A small network was trained on made-up records. Each row is its average activation on records with the value named, seen along a few directions.
Related values have similar rows: they may be neighbours, one step apart, or belong to one group.
In the rows, 500 means zero.
Strong random noise was added to every row along 22 fixed directions; ignore it. To show where, here is one row again and again, with new noise each time:
[437 599 454 546 620 457 523 555 531 443 556 482 546 277 604 547 481 316
 501 529 411 433 263 441 595 605 455 580 545 574 550 363]
[648 582 460 523 456 660 476 481 593 475 486 428 442 452 320 416 529 494
 403 380 432 594 580 576 437 532 454 518 406 425 384 457]
[521 607 620 610 609 643 626 628 472 493 513 607 532 396 553 563 545 646
 525 558 469 598 648 604 391 407 508 497 355 465 422 581]
[353 538 374 558 447 590 626 480 525 656 458 566 457 422 539 385 634 490
 360 477 724 441 625 507 684 494 463 533 421 372 436 444]
[458 542 503 616 576 489 589 680 495 537 387 525 628 550 463 501 507 471
 544 410 611 534 592 474 502 472 588 604 472 258 370 370]
[588 543 438 741 564 496 578 559 378 456 491 595 506 355 490 491 501 651
 538 279 440 595 326 467 540 401 353 559 362 449 519 421]
[467 444 535 543 585 608 513 479 507 503 474 420 412 382 444 559 489 467
 585 569 479 488 510 519 409 660 607 425 551 584 423 486]
[471 601 463 441 559 609 559 534 441 504 574 455 426 502 638 434 431 579
 555 666 446 538 516 492 465 543 521 585 383 605 526 598]
[485 593 272 492 572 617 492 515 549 477 551 502 573 412 406 556 500 339
 451 550 547 376 517 525 457 598 404 583 509 541 563 561]
[575 453 416 491 366 338 609 516 350 681 483 462 631 533 444 578 492 475
 634 332 489 531 507 514 409 553 425 488 491 597 498 551]
[506 527 551 468 584 560 503 571 503 216 478 614 573 416 466 446 695 604
 476 415 571 397 453 521 637 540 427 485 425 269 722 412]
[636 527 564 361 533 528 399 410 413 506 433 485 599 426 419 470 500 423
 616 384 479 631 465 460 495 449 508 762 526 471 596 396]
[529 414 571 498 629 331 421 562 468 605 435 652 501 466 588 536 458 387
 593 301 741 451 518 431 548 577 480 388 627 507 462 449]
[520 484 554 685 632 518 511 364 447 367 339 710 550 469 492 716 596 514
 456 493 461 447 695 640 526 459 297 401 555 658 591 523]
[418 630 267 547 418 412 459 652 319 503 395 265 609 384 510 557 407 349
 596 415 549 512 478 326 404 494 431 472 550 613 342 627]
[396 424 575 423 546 389 575 420 512 410 444 552 654 472 579 627 315 532
 418 661 597 490 555 387 278 706 460 528 660 406 545 517]
[453 405 670 453 492 443 396 375 360 408 441 523 574 644 524 579 560 428
 549 477 528 661 415 593 611 402 516 241 415 654 457 438]
[524 432 575 423 560 615 461 521 472 396 634 601 468 659 428 415 367 472
 426 636 461 545 451 641 545 436 538 481 347 628 329 484]
[637 544 506 416 514 560 626 539 470 520 479 524 563 402 473 463 416 372
 415 569 514 630 662 505 420 554 340 578 421 519 349 507]
[423 635 462 522 514 562 608 406 561 519 379 517 495 600 539 622 479 489
 545 568 526 482 512 481 556 463 411 673 388 401 526 626]
[391 556 592 379 409 404 480 497 527 565 512 487 605 278 521 637 512 545
 553 392 570 345 530 502 317 663 537 460 654 518 533 656]
[428 516 397 417 422 601 549 430 549 476 400 509 414 558 765 452 539 397
 400 723 603 482 475 555 445 407 437 492 543 345 466 449]
[567 503 676 465 488 596 400 491 566 400 514 370 361 475 420 525 576 511
 519 497 388 527 478 569 534 556 557 404 527 627 467 533]
[377 621 805 441 644 595 538 435 624 447 412 364 384 563 640 552 442 567
 557 513 558 596 472 522 545 860 577 591 478 530 486 430]


LEDE, 10 values:
rifek: [603 523 452 496 547 607 419 590 579 339 520 491 521 365 334 519 562 304
 528 555 374 413 429 562 447 359 509 477 520 466 444 473]
zik: [500 524 487 587 610 558 403 515 562 587 463 529 512 444 432 423 464 456
 499 439 483 517 522 500 504 401 662 746 607 418 482 302]
mim: [514 619 508 505 580 494 542 554 510 489 542 558 478 372 612 408 544 454
 409 555 353 453 660 527 631 516 436 480 456 679 497 476]
pivo: [486 410 407 508 567 536 623 538 497 373 537 624 511 506 646 386 467 500
 360 602 675 503 404 510 471 566 332 405 409 357 505 378]
fip: [459 405 504 554 435 395 536 512 485 617 560 657 466 478 533 496 601 535
 509 427 529 386 527 574 608 383 514 350 504 545 493 523]
benas: [513 465 459 491 457 592 435 427 451 491 550 465 416 379 433 495 553 503
 575 484 410 476 381 568 470 455 555 397 457 611 483 539]
gul: [537 446 484 601 544 534 485 202 568 577 523 598 489 202 380 548 514 490
 424 493 345 510 459 517 492 480 455 568 555 579 587 410]
num: [438 566 742 352 548 630 405 558 557 375 513 420 426 407 458 459 606 593
 466 544 641 515 593 405 635 529 546 485 474 465 569 661]
toki: [519 520 550 473 550 602 488 455 588 619 604 663 442 469 491 530 611 509
 589 468 506 362 426 651 586 434 518 696 523 544 671 517]
tuki: [468 461 472 450 369 455 598 443 590 537 535 477 629 468 432 568 502 443
 385 558 453 377 518 602 403 620 438 566 620 486 557 461]
LEDE is arranged as a ring.
Q: A walk along LEDE starts at num and steps to its neighbour zik. Put mim, pivo, fip, toki in the order it reaches them.
A: pivo, toki, fip, mim
Q: What is the length, in steps, of the shortest route from benas to gul?
A: 5

LAREB, 16 values:
fif: [486 451 514 400 552 528 542 489 556 538 645 393 619 286 354 345 330 506
 366 546 486 597 578 382 355 826 609 587 470 467 410 364]
fibo: [540 472 459 546 528 478 500 658 589 447 503 488 392 457 640 546 479 270
 524 542 560 341 359 550 461 571 423 420 697 528 368 405]
zeg: [516 681 491 463 733 469 479 517 528 483 550 445 656 535 548 486 779 429
 584 415 684 754 564 275 849 599 460 468 291 391 913 449]
nefa: [485 840 419 771 511 390 332 472 614 616 393 494 463 315 438 540 514 477
 503  25 437 528 572 468 628 451 392 318 326 503 353 576]
kege: [407 675 462 568 331 538 595 568 679 509 605 303 367 729 408 463 552 586
 356 408 461 409 371 574 710 647 395 674 389 568 493 579]
vezol: [397 614 483 517 476 531 323 777 473 427 366 348 558 563 712 459 648 480
 504 580 579 370 628 511 427 266 676 601 810 374 487 455]
kap: [714 688 429 486 488 778 405 620 555 374 689 459 398  37 648 413 715 499
 368 515 385 611 246 566 340 204 346 425 449 434 561 547]
ridad: [524 758 738 225 642 597 370 580 571 279 612 531 697 655 579 750 610 277
 587 587 465 510 415 780 482 543 483 398 359 688 641 647]
tad: [495 329 355 391 417 476 693 592 322 686 554 774 550 522 661 285 629 363
 624 473 544 314 529 835 456 502 551 309 402 589 368 276]
zes: [510 428 701 353 416 525 537 663 575 679 773 474 498 616 651 591 526 520
 503 504 676 524 287 724 437 581 521 556 619 627 582 541]
zeka: [433 254 375 540 685 603 756 409 307 447 510 535 367 641 552 366 333 566
 475 889 446 615 695 543 435 755 497 220 305 764 422 433]
vitum: [518 701 541 332 288 521 401 414 542 554 414 532 477 366 560 353 475 590
 405 242 403 358 668 611 360 503 481 695 579 432 415 494]
letu: [699 523 599 297 389 676 547 435 796 420 555 525 444 351 352 527 549 466
 282 637 427 387 671 683 240 659 356 420 575 377 534 628]
kupo: [538 656 330 575 361 548 392 394 594 636 487 499 498 370 428 578 349 565
 482 359 420 545 352 435 238 264 528 734 506 285 389 579]
sene: [524 631 533 654 539 544 763 406 435 455 450 712 516 297 683 625 488 657
 418 526 394 476 492 671 502 481 169 667 376 650 523 574]
kebu: [545 420 525 410 525 686 417 451 529 266 504 577 330 561 288 377 495 505
 348 523 638 539 465 455 771 472 390 402 308 420 389 600]
LAREB is arranged as 4 separate groups.
Q: List the group mates of sene, in the order listed.
A: fif, vezol, kap
Q: List the group mates of tad, in the order listed.
A: fibo, zeg, kege
Q: List the group mates of zeka, in the order listed.
A: nefa, zes, letu

ZIL, 9 values:
tez: [361 459 609 466 498 495 338 555 537 432 495 310 461 420 478 482 424 451
 481 634 465 499 574 408 378 568 771 405 728 585 310 481]
kof: [409 487 487 290 423 366 415 399 526 478 536 449 479 405 528 494 366 354
 512 667 452 435 387 275 559 467 578 425 495 511 434 652]
fot: [634 607 406 505 456 591 410 477 512 434 708 647 494 497 496 428 419 589
 372 614 185 578 431 624 355 139 507 453 287 514 443 600]
buru: [547 415 716 401 508 562 577 563 314 551 419 506 707 336 392 628 735 223
 611 513 713 758 549 515 656 341 470 391 394 523 374 467]
kef: [644 492 448 497 441 497 517 432 621 443 358 609 382 535 459 375 616 445
 469 314 376 267 605 718 559 565 389 490 520 412 495 327]
toli: [356 361 309 376 632 313 484 486 335 502 443 595 619 555 625 357 516 142
 613 626 583 365 460 407 759 520 609 328 467 552 540 242]
suf: [436 339 334 603 566 458 492 320 392 560 414 551 346 378 417 518 413 399
 668 479 452 380 364 377 616 508 526 341 446 604 437 510]
dob: [493 543 485 600 612 385 528 507 430 546 490 446 562 497 404 668 489 476
 780 592 281 506 546 332 599 384 603 511 393 625 620 681]
zogi: [676 669 451 329 518 504 475 422 604 417 445 574 514 627 529 560 368 466
 624 430 408 419 479 571 314 574 316 673 455 432 617 644]
ZIL is arranged as a ring.
Q: Name the neighbours of kef, in listed order.
A: toli, dob
Q: Name the neighbours of tez, in listed order.
A: buru, zogi

RAF, 13 values:
tarag: [413 275 553 581 623 604 436 152 479 471 356 593 175 251 491 515 281 718
 480 470 776 488 511 322 387 774 412 467 686 541 446 572]
bub: [274 641 643 530 506 588 536 363 538 455 367 394 418 481 611 449 610 485
 553 464 391 444 361 598 766 570 578 779 517 570 528 251]
mizeg: [429 557 333 483 545 348 427 458 642 303 632 659 803 666 251 703 397 593
 433 554 266 142 665 610 242 627 576 329 486 451 702 698]
doru: [522 504 609 439 397 510 553 189 514 763 577 613 489 522 569 448 531 692
 272 480 578 771 604 470 608 430 402 619 395 519 632 517]
vegam: [311 497 644 460 494 560 324 421 484 423 417 376 590 582 291 565 564 552
 562 355 730 580 478 440 618 506 627 476 482 468 511 559]
tumop: [557 574 430 456 437 457 414 490 540 570 569 396 500 356 406 378 482 424
 475 396 361 607 438 403 490 466 608 394 373 419 410 449]
zas: [441 661 261 649 577 450 393 735 622 678 538 370 334 644 588 381 419 512
 657 352 581 436 322 257 570 449 772 580 455 235 450 489]
rumu: [686 401 500 414 438 503 327 364 589 483 452 557 344 624 445 400 785 433
 556 463 223 250 744 742 619 504 605 423 700 630 705 360]
lov: [588 540 663 573 609 203 622 746 595 447 634 680 689 472 595 646 411 608
 468 379 451 413 456 433 428 667 414 493 575 409 595 511]
povuz: [406 559 376 556 363 610 552 449 421 727 574 355 324 360 652 529 583 597
 692 760 426 612 396 351 471 121 659 509 392 526 512 773]
bul: [465 482 502 532 593 648 386 636 554 480 443 330 435 825 405 655 442 322
 549 567 682 456 523 588 564 540 498 542 600 681 389 637]
lif: [514 752 643 466 658 703 537 499 548 499 368 440 431 452 808 591 447 437
 577 664 528 724 502 547 351 410 433 665 424 483 453 565]
kas: [640 520 404 864 770 715 426 427 550 399 330 535 374 315 473 485 794 480
 483 632 253 574 716 479 611 257 530 554 615 450 750 260]
RAF is arranged as a ring.
Q: Name the neighbours of kas, in listed order.
A: vegam, lif
Q: Name the neighbours of doru, in listed order.
A: tumop, zas
Q: Name the neighbours of rumu, in listed order.
A: tarag, lov

NEDU, 13 values:
kul: [394 287 866 354 439 596 585 379 546 215 258 587 569 126 166 659 867 458
 411 562 728 206 641 510 841 537 355 562 707 353 650 561]
visi: [532 576 593 554 507 399 676 466 498 387 658 816 293 578 784 329 201 768
 478 470 240 446 310 700 516 516 322 347  92 637 253 531]
doti: [697 669 596 287 592 672 243 223 738 636 488 639 542 348 436 520 512 249
 364 509 338 495 822 764 294 427 551 680 662 597 518 433]
besa: [393 488 374 436 488 370 333 224 316 282 304 540 606 334 494 535 316 226
 509 349 424 462 240 475 515 515 346 306 440 632 359 360]
mepun: [824 425 529 541 504 598 368 702 743 355 551 545 289 862 644 461 889 345
 366 613 428 360 538 781 696 247 421 476 788 469 733 303]
zubor: [694 673 581 404 448 436 429 611 628 652 546 335 562 459 395 666 381 625
 677 451 376 604 677 266 111 484 646 666 637 331 541 860]
soga: [456 262 248 542 755 452 229 523 383 693 421 553 307 665 509 223 253 269
 708 544 634 472 505 271 562 429 938 415 573 450 279 218]
vom: [ 95 552 535 483 396 543 360 554 395 187 496 440 730 968 608 480 534 671
 447 452 604 485 242 800 530 382 630 437 425 484 516 333]
tasaf: [590 477 712 782 729 665 412 381 640 461 192 418 422 441 235 724 349 463
 379 394 741 804 671 299 450 531 340 563 611 400 266 559]
rosok: [512 605 253 856 524 445 628 611 593 663 529 521 537 808 572 677 549 607
 534 473 548 535 376 428 544 260 363 777 513 336 783 560]
piri: [551 621 336 743 702 815 679 534 569 641 729 315 180 616 427 546 345 505
 431 736 508 768 341 362 749 656 329 672 172 803 441 725]
meb: [432 804  90 789 647 821 675 494 437 376 330 496 298 736 725 538 318 379
 514 759 220 468 552 759 439 416 315 576 178 746 225 578]
bibek: [551 469 477 663 287 658 619 370 949 975 585 344 320 493 314 836 639 314
 455 597 545 621 331 530 330 337 620 511 560 234 306 680]
NEDU is arranged as a ring.
Q: Name the neighbours of bibek, in listed order.
A: mepun, zubor
Q: Name the neighbours of soga, in listed order.
A: besa, meb
Q: Name the neighbours of rosok, in listed order.
A: visi, vom
